A small network was trained on made-up records. Each row is its average activation on records with the value named, seen along a few directions.
Values that are neighbours, or in one group, have similar rows; names and order tell nothing.
(in the rows, 500 means zero)
Random noise pushes rows far along 2 fixed directions. That doesn't count. These rows show it; they differ only by the noise:
[543 555 569 515 565 440 417 509 603 446 690 537 433]
[499 527 304 524 308 403 404 589 277 532 592 594 524]
[497 660 340 520 386 237 367 601 396 544 868 445 544]
[523 624 481 517 506 324 389 550 540 489 817 470 483]


Values of TETEN:
zisa: [550 440 552 398 478 476 533 470 480 575 444 477 532]
tata: [467 489 652 592 658 581 530 536 693 426 432 434 503]
duval: [551 514 629 448 635 408 506 534 674 526 676 432 525]
dorev: [422 580 478 461 523 400 585 461 567 523 605 347 551]
masob: [438 481 414 535 475 538 607 499 435 492 360 482 499]
seke: [529 421 488 538 442 577 459 522 440 467 433 644 471]
duz: [487 601 469 405 444 427 517 395 507 578 547 335 512]
zaku: [511 442 662 405 612 637 599 388 567 497 291 558 459]
kar: [492 427 523 566 534 687 471 512 481 471 337 522 557]
fus: [482 576 511 567 613 440 523 473 624 471 606 349 464]
TETEN is arranged as a ring.
A walk along TETEN starts at duval and steps to its neighbour zisa. Put tata, dorev, zaku, kar in the order it reaches them.
> zaku, dorev, tata, kar
What is the length, in steps, of the shortest route from fus to seke?
> 3

Values of KUFAS:
fedoz: [461 190 452 637 351 742 554 478 333 390 110 844 427]
fis: [410 610 361 628 480 448 613 617 442 464 395 195 588]
doved: [576 636 734 230 738 590 615 146 807 520 474 386 224]
ramuf: [465 503 436 682 448 576 380 593 410 378 551 700 437]
musa: [491 525 710 420 771 417 568 540 622 603 687 303 728]
sul: [611 260 791 412 610 664 545 400 723 419 369 734 368]
zovef: [384 690 378 551 578 209 542 624 601 580 827 163 725]
lagal: [449 575 609 394 568 535 603 277 682 458 440 375 436]
mubi: [737 536 705 374 612 218 353 566 700 583 879 500 412]
kasum: [538 656 600 643 631 580 237 541 693 372 756 527 416]
KUFAS is arranged as a tree with 2 forks.
Which values are neighbours of zovef? Give them in the order they are listed.
> fedoz, fis, musa, lagal
Which values are neighbours of kasum? Give them in the order they are listed.
> ramuf
